These are the activations of a small neural network, seen along a few directions. Each row is one input.
Each table varies a few parts of the input and shows all the possible inputs, shuffled.
A made-up example of a description, with smaller parts first: ring(8) and (point or line(11) or (values(3) and line(4))).
Shared parts are said once, and a part with two or three values counts as separate values.
In the rows, 128 means zero.

Other details of the inputs shift rows strongly along three fixed directions, in all tables alike. That doesn't count.

Rows:
R1: [129 131 128 126 135 132 128 127 122 131 130 127]
R2: [127 125 120 126 134 125 128 129 130 130 129 136]
R3: [133 123 129 125 130 132 127 132 127 130 123 130]
R4: [136 129 129 127 130 127 130 132 125 129 124 124]
R5: [133 121 130 123 127 131 126 130 126 129 129 129]
R6: [129 130 127 124 134 124 130 129 125 129 133 125]
R7: [125 129 126 132 130 127 128 125 122 123 129 129]
R8: [131 119 126 128 127 126 128 130 127 126 132 133]
R9: [134 121 128 127 126 131 130 127 126 131 128 124]
R10: [125 122 129 125 130 127 126 126 124 126 128 131]
R11: [136 127 131 128 125 127 124 129 124 131 128 126]
R12: [126 123 124 125 135 125 128 128 128 129 133 133]
R13: [131 123 127 128 130 130 129 126 127 131 121 124]
R14: [127 123 120 130 128 125 128 122 129 126 125 128]
R15: [135 128 122 129 127 123 130 130 128 124 130 129]
R16: [133 121 120 132 124 127 130 127 130 127 129 128]
R17: [127 124 128 122 135 128 127 129 125 134 129 131]
R18: [126 123 130 122 131 128 125 126 124 129 125 129]
R19: [129 132 129 125 134 125 129 128 125 128 120 124]
R20: [130 132 120 126 134 122 130 129 129 127 130 129]
R21: [132 128 123 133 126 123 124 127 127 125 126 131]
R22: [114 149 164 140  93 131 166 126 154 149 124 162]
R23: [125 122 126 127 130 124 127 126 125 125 129 133]
R24: [128 129 130 128 131 130 127 125 119 127 125 127]
R25: [132 120 129 126 127 129 127 131 126 127 132 131]
R26: [126 123 122 126 130 125 125 126 128 124 125 134]
R27: [131 129 122 133 128 129 127 127 125 122 127 131]
R28: [129 128 131 128 129 124 124 125 122 130 124 127]
R29: [ 83 151 116 112  92 142 108 179 142 128 138  88]
R30: [130 123 129 125 132 130 125 129 127 129 121 129]
R31: [127 129 122 132 130 127 127 125 123 122 125 131]
R32: [131 127 130 128 128 124 130 128 123 125 130 126]
R33: [125 122 124 130 128 125 129 122 127 126 129 126]
R34: [130 130 129 128 132 126 123 126 125 130 119 126]
R35: [128 131 128 130 134 131 127 127 122 128 120 127]
R36: [127 129 127 128 130 121 130 125 125 123 130 127]
R37: [ 81 153 113 117  95 151 104 180 144 127 133  89]
R38: [134 127 130 130 127 133 128 129 121 128 129 127]
R39: [129 125 124 127 136 129 131 127 128 137 123 125]
R40: [132 127 131 128 126 126 124 127 123 130 126 126]
R41: [128 120 130 126 128 128 126 128 125 126 129 131]
R42: [129 118 131 134 132 129 129 128 130 127 128 123]
R43: [128 124 126 125 133 129 130 125 126 135 129 125]
R44: [131 129 130 129 129 132 127 127 121 126 127 126]
R45: [127 123 122 128 133 126 130 124 129 130 133 127]
R46: [133 126 126 134 127 129 129 129 123 123 133 130]
R47: [131 127 127 129 129 122 131 128 125 123 131 127]
R48: [133 119 127 130 125 130 130 127 126 128 132 125]
R49: [130 124 134 135 131 125 123 130 128 126 128 126]
R50: [107 144 161 137  98 130 168 124 156 145 123 167]
R51: [131 132 127 128 136 126 125 130 126 136 123 127]
R52: [129 132 126 128 138 132 129 129 124 132 124 128]
R53: [132 130 128 131 132 132 128 129 122 127 121 127]
R54: [129 128 126 133 128 129 127 127 123 122 131 129]
R55: [130 131 120 129 132 123 124 127 130 129 129 131]
R56: [134 125 127 133 125 123 126 129 125 126 132 129]
R57: [128 125 132 137 133 131 128 131 125 124 128 127]
R58: [128 130 127 128 134 131 128 127 123 128 133 128]
R59: [137 128 129 130 128 128 124 131 126 131 123 126]
R60: [131 132 128 122 136 125 130 128 124 132 130 125]
R61: [128 118 132 130 134 128 126 132 129 125 128 129]
R62: [128 121 125 131 127 126 129 124 128 125 131 126]
R63: [106 145 162 137  97 132 169 117 156 148 121 159]
R64: [130 122 120 131 126 127 128 124 130 125 127 127]
R65: [135 127 129 127 127 125 130 131 124 125 132 125]
R66: [127 125 128 124 134 129 125 127 126 129 119 129]
R67: [135 127 123 133 124 124 125 129 128 126 129 131]
R68: [133 121 122 128 127 127 126 130 130 125 129 134]
R69: [128 127 130 130 128 123 124 125 122 128 127 128]
R70: [127 123 125 127 132 128 130 125 127 132 132 126]
R71: [127 128 129 131 130 129 127 125 120 124 128 129]
R72: [128 126 126 123 138 129 127 130 127 134 123 131]
R73: [129 129 125 129 133 123 124 127 128 129 133 128]
R74: [126 123 127 124 134 128 128 128 126 131 132 132]
R75: [109 145 157 137  97 130 168 124 158 146 119 169]
R76: [130 130 128 127 133 125 125 128 123 135 128 127]
R77: [130 127 129 131 128 131 127 127 121 124 130 128]
R78: [132 119 124 132 125 127 131 127 128 127 132 127]
R79: [132 128 130 125 129 125 130 129 122 128 127 124]
R80: [ 77 145 114 114  91 146 106 172 145 129 135  87]
R81: [134 128 122 134 126 129 129 129 125 123 129 132]
R82: [159 179 151  85 151 178  85  54 221  78 161 114]
R83: [129 122 130 123 129 129 125 128 124 128 126 129]
R84: [131 133 126 124 138 126 131 131 126 133 124 125]
R85: [129 120 128 129 126 129 129 124 126 127 130 125]
R86: [128 124 118 129 132 126 131 125 130 131 129 130]
R87: [129 131 125 126 135 122 131 128 127 127 134 127]
R88: [133 130 129 126 132 126 129 130 125 128 122 124]
R89: [127 130 124 131 135 128 129 127 125 127 134 130]
R90: [131 126 130 131 126 125 124 127 123 127 129 128]
R91: [129 130 130 124 131 124 129 126 122 128 125 124]
R92: [133 129 129 129 130 127 123 128 125 130 121 126]
R93: [134 126 129 132 127 132 128 129 122 124 132 128]
R94: [131 126 127 133 126 122 124 126 125 125 130 129]
R95: [129 129 123 131 128 122 123 125 127 125 125 131]
R96: [129 128 128 129 132 124 125 128 124 132 132 128]
R97: [132 129 123 129 128 122 130 128 127 123 127 129]
R98: [135 122 126 129 128 131 130 129 128 132 123 124]
R99: [134 127 127 129 127 123 131 130 126 124 133 127]
R100: [129 130 123 128 130 121 129 126 126 123 126 129]
R101: [130 125 133 132 134 124 130 132 127 124 129 124]
R102: [128 128 130 126 130 123 130 126 122 125 128 126]
R103: [127 122 128 126 129 128 128 122 124 131 125 124]
R104: [127 127 127 132 128 121 124 124 125 125 129 129]
R105: [128 124 126 127 132 129 128 124 126 131 119 124]
Description of these inputs: values(5) and (point or (line(4) and line(5))).
- Changing only the values(5) part turns R85 into R32. The same change can be made to R48. Which row results? => R65
- Changing only the values(5) part turns R88 into R53. The same change can be made to R87. Which row results? => R89
- Changing only the values(5) part turns R44 into R40. The same change can be made to R71. Which row results? => R69
- Which other rows does R94 become when the values(5) part takes its other values? List them by row number. => R47, R50, R54, R62
- Which other rows does R28 become when the values(5) part takes its other values? List them by row number. => R18, R24, R91, R103
- Which other rows does R66 become when the line(5) part takes its other values? List them by row number. => R10, R18, R23, R26

Rows:
R106: [129 144 146 128 139 133 143 119 133 135 127 138]
R107: [140  91 108 132 142 109 117 135  89 119 140 120]
R108: [ 44 148 105 133  72 125 137 206 123 158 112 108]
R109: [113 186 104  62 139 174  34 113 209  72 169  46]
R110: [139 125 105 123 160 116 104 138  91 122 127 110]
R111: [129 145 144 128 133 135 137 117 131 132 116 141]
R112: [131 134 128 134 124 132 138 115 143 125 124 150]
R113: [130 124 134 133 123 132 134 117 148 128 121 148]
R114: [139  91  99 131 144 125 112 135 101 125 130 119]
R115: [142 148 142 133 121 125 139 121 135 129 128 138]
R116: [130 141 138 136 120 118 138 114 135 120 137 146]
R117: [130 132 130 134 130 129 143 118 146 127 136 146]
R118: [127 129 139 125 129 128 136 113 144 137 114 138]
R119: [137 108 112 127 154 123 103 139  92 126 114 110]
R120: [129 135 150 118 136 134 139 121 134 139 128 140]
R121: [135  98 103 122 148 123 112 132 100 132 124 106]
R122: [ 49 150  99 139  72 120 135 211 127 151 128 119]
R123: [127 128 139 116 132 127 142 115 144 140 129 138]
R124: [139  89 108 137 137 116 116 132  88 120 133 116]
R125: [128 132 150 124 131 142 138 117 133 139 122 136]
R126: [142 142 143 134 118 133 138 119 135 126 120 136]
R127: [141 128 149 131 116 139 141 120 135 134 125 132]
R128: [127 137 135 127 135 125 146 114 142 137 127 136]
R129: [130 123 134 124 126 131 140 120 147 132 136 148]
R130: [141 132 149 133 117 133 134 121 139 130 117 135]
R131: [129 133 141 138 122 124 143 114 137 121 141 140]
R132: [153 111 108 134 147 118 113 140  94 119 133 103]
R133: [141 104 102 140 139 112 112 130  88 111 129 119]
R134: [141 130 149 126 120 131 142 124 137 134 131 136]
R135: [129 125 144 137 116 126 134 113 138 122 126 143]
- What do these inputs look like to the network? => ring(5) and ring(6)
- Changing only the ring(6) part turns R134 into R126. The same change can be made to R123. Which row results? => R108
- A walk changes only the ring(5) part. It starts at R131 and steps to R132. List the rest of the walk in order. => R106, R128, R117
- Which other rows does R113 become when the ring(5) part takes its other values? List them by row number. => R118, R119, R130, R135
